A small network was shown many inputs. Here are its activations along a few directions, one row for each input.
In each table, some parts of the input vary, and every possible input appears once, in random order.
A made-up example of a description, with smaller parts first: one of 8 places around a ring, together with either a single point or one of 9 places along a line or (one of 3 separate values, together with one of 6 places along a line).
Shared parts are said once, and a part with two or three values counts as separate values.

Other details of the inputs shift rows strongly along two fixed directions, in all tables alike. That doesn't count.

A family of inputs:
R1: [ -1 -10 -19 -10 -17   4   2   1  15   2  -9]
R2: [  0   8  -5 -11 -12 -12   5  -7   6 -10  -6]
R3: [-18  33  -6   6 -60 -26 -16 -16  32 -37  -4]
R4: [ 44 -42  -2   6  47  47  20  23 -32  69 -11]
R5: [ 51  41  23  15 -10 -32  -1 -37  14  26  32]
R6: [-19 -47 -28   9  17  40  34   6 -10  -1 -52]
R7: [ 37  35   4  -5 -12 -14 -23   7   9  37  31]
R8: [-10  29  12  17  19 -14  -1  -2  42 -58  36]
R9: [ 41  42  29   7 -28 -26 -28  -7   8  27  44]
R10: [-49  17 -14  12 -17 -11 -18  20   1 -25 -22]
R11: [ 39 -38  34  18  53  18   8  12  25   0  41]
R12: [ 56  56  11  -1 -15 -29 -29 -13   1  27  24]
R13: [-57 -32 -12 -20  -1  23 -12  16 -13 -11 -36]
R14: [ 53 -48  -6   2  45  41  16  27 -42  59  -8]
R15: [ 28  11  23  -4  -4 -12 -25   4  -2  38  27]
R16: [-23  45  -7   2 -31 -27  -6 -34  19 -32 -15]
R17: [-38 -18 -27 -21 -13  10  12   3   1 -29 -41]
R18: [ 14  22 -19  20 -20 -19   5  -8   9 -21 -18]
R19: [  6  -9   0 -15  14  13  -5  15 -16  32  15]
R20: [ 45  57   5  17  -8 -27 -10  17   4  27  24]
R21: [-29  25  10  10  26 -13   8   0  31 -78  11]
R22: [ 51   1   5  31 -24  -5   5   7  19  22  19]
R23: [-18 -25  -1  -4 -22  10   5  -5   3 -14  -8]
R24: [ 36   3  19  -4  21  -1  -2  10 -18  57  46]
R25: [-48  37   1 -11  -3 -23  -6   0 -14 -24   1]
R26: [-12  10  13   6 -21 -30  -7 -15  14 -12  12]
R27: [ 11 -31   0  14   8  32   5  31 -21  29  -2]
R28: [-30 -69  -7 -16   8  29  12   7 -10   2 -29]
R29: [-12 -39 -26 -19   1  23  12  -6 -13 -13 -42]
R30: [ -4   5 -11  -8 -19 -11   0  -7  14  -5   4]
R31: [ 40 -42  -9   4  39  39  16  44 -25  68  10]
R32: [ 10 -38  24  20  39  29  14   6  19 -29  28]
R33: [ 49   1   4  26 -15 -14   0  10  22  29  13]
R34: [-25 -66 -15 -17  -1  31  11  11  -3   0 -39]
R35: [ 60  36  19  10 -13 -40  -5 -33   6  16  36]
R36: [-62  16  -4  -8   7  -3  -3 -18 -19 -20 -23]
R37: [-40  42  16   7 -32 -30 -20 -12  -2 -27  18]
R38: [-20 -33 -20 -14   2  30  16 -11  -5  -3 -45]
R39: [-20  36 -22  14 -30 -26   6   2  21 -38 -21]
R40: [-13   3  -6  -2  -9 -14   6  -9   6  -6  11]
R41: [-25  30  -3  -4 -19 -34   5 -16   7 -33   0]
R42: [ 24 -46  28  -8  33  19   0  16 -31  61  26]
R43: [-28 -41 -13 -27  29  31   3   3 -41   3 -32]
R44: [-18  38  10  16  17 -23  -4 -23  32 -87   9]
R45: [ 36  26  19  -4   9  -4 -13 -12  -8  44  17]
R46: [ 62   7   8  -2  -4 -13  -2 -20   1  26  18]
R47: [-48  17 -16 -15  -6   7 -11  -9  -9 -18 -39]
R48: [-25 -12  -1 -10 -17  18  -9  10 -10  -4 -13]
R49: [ 21 -20  19   9 -11  -1  10 -10  -1  15  25]
R50: [-21  12 -12 -21  -3   4  -8  14 -11  -3 -17]
R51: [-18  14   4 -10   9 -13  -8 -15 -26  -6   0]
R52: [-44 -20 -39   6 -11  12  18  16   9 -27 -35]
R53: [-16   6  -1 -20   9   0  -4  11 -18   6  -4]
R54: [-28 -34   9   7  58  36  23  -8  10 -48 -11]
Description of these inputs: one of 6 places along a line, together with either a single point or (one of 2 separate values, together with one of 4 places along a line).
- The inputs of R40 and R5 match in every part but the place on the line of 6. If R24 is changed in the same way as R40 into R5, which row does it become? => R36
- The inputs of R19 and R9 match in every part but the place on the line of 6. If R52 is changed in the same way as R19 into R9, which row does it become? => R22
- Which other rows does R50 become when the choice among 2 separate values takes its other values? List them by row number. => R17

A family of inputs:
R55: [66  9  2 15  5 12 -9 29 -5 58 26]
R56: [-18  64 -13   6 -15 -38 -10 -14   2 -27 -14]
R57: [ 81  -1  13   5   3   8 -13  25   6  72  33]
R58: [-37  62 -21  -7 -28 -31 -20 -21  19 -47 -29]
R59: [-19   6 -10  24 -39 -16  17 -20  38 -64 -17]
R60: [-48 -64  -9  -2  53  45  32  19 -24 -20 -21]
R61: [-32  -5 -29  17 -53 -14   2  -4  20 -23 -31]
R62: [66 -6 21 22 40  0 12 16  3 31 35]
R63: [-42 -31  -2 -17  10  11   6  -3   4 -39   0]
R64: [ 60  57  33   4 -24 -43 -28 -39   6  25  39]
R65: [ 51 -77  30  -3  53  46  11   5 -16  52  29]
R66: [-29 -12   2 -21 -24  -3  -9  10  -5  -3   1]
R67: [-40  19  10   2 -23 -15 -12   1  -4  -7   3]
R68: [-29  23 -28   7 -49 -28   9 -35  21 -45 -41]
R69: [-33 -57 -18  -2  47  56  29  28 -15 -28 -38]
R70: [ 69  68   5  12  -6 -26 -15 -13   9  31  22]
R71: [-42 -72 -12 -23  38  48  21  16  -4 -26 -27]
R72: [-44 -59 -21 -27   6  39   8  30 -14   6 -30]
R73: [ 52  15  35   8 -22 -17 -27  -3   4  50  42]
R74: [-47  48  -9 -21 -39 -40 -18 -34   5 -52  -8]
R75: [ 62   5   8  17  10  -5  -4  30 -13  60  30]
R76: [ 50 -46  12   5  34  37  17  33 -34  82  25]
R77: [-43 -65   6  -5  45  40  21   5 -18 -11  -9]
R78: [-55  58   2  -4 -29 -40 -16 -37  -1 -45 -11]
R79: [ 58  70  20  13  -8 -41  -9 -22   2  29  36]
R80: [-23  53  -9 -15 -29 -37 -18 -25  19 -31 -10]
R81: [-35 -64 -16 -11  41  52  22  23  -5 -28 -36]
- The inputs of R66 and R63 match in every part but one. If R61 is changed in the same way as R66 into R63, which row does it become? => R59
- What do these inputs look like to the network? => one of 3 separate values, together with either a single point or one of 8 places around a ring
- Which other rows does R81 become when the place on the ring of 8 takes its other values? List them by row number. => R60, R62, R63, R65, R69, R71, R77
- Start at R67 and move only the place on the ring of 8, one step at a time. The first step leads to R73. Which rows follow, in order? => R66, R72, R57, R55, R75, R76
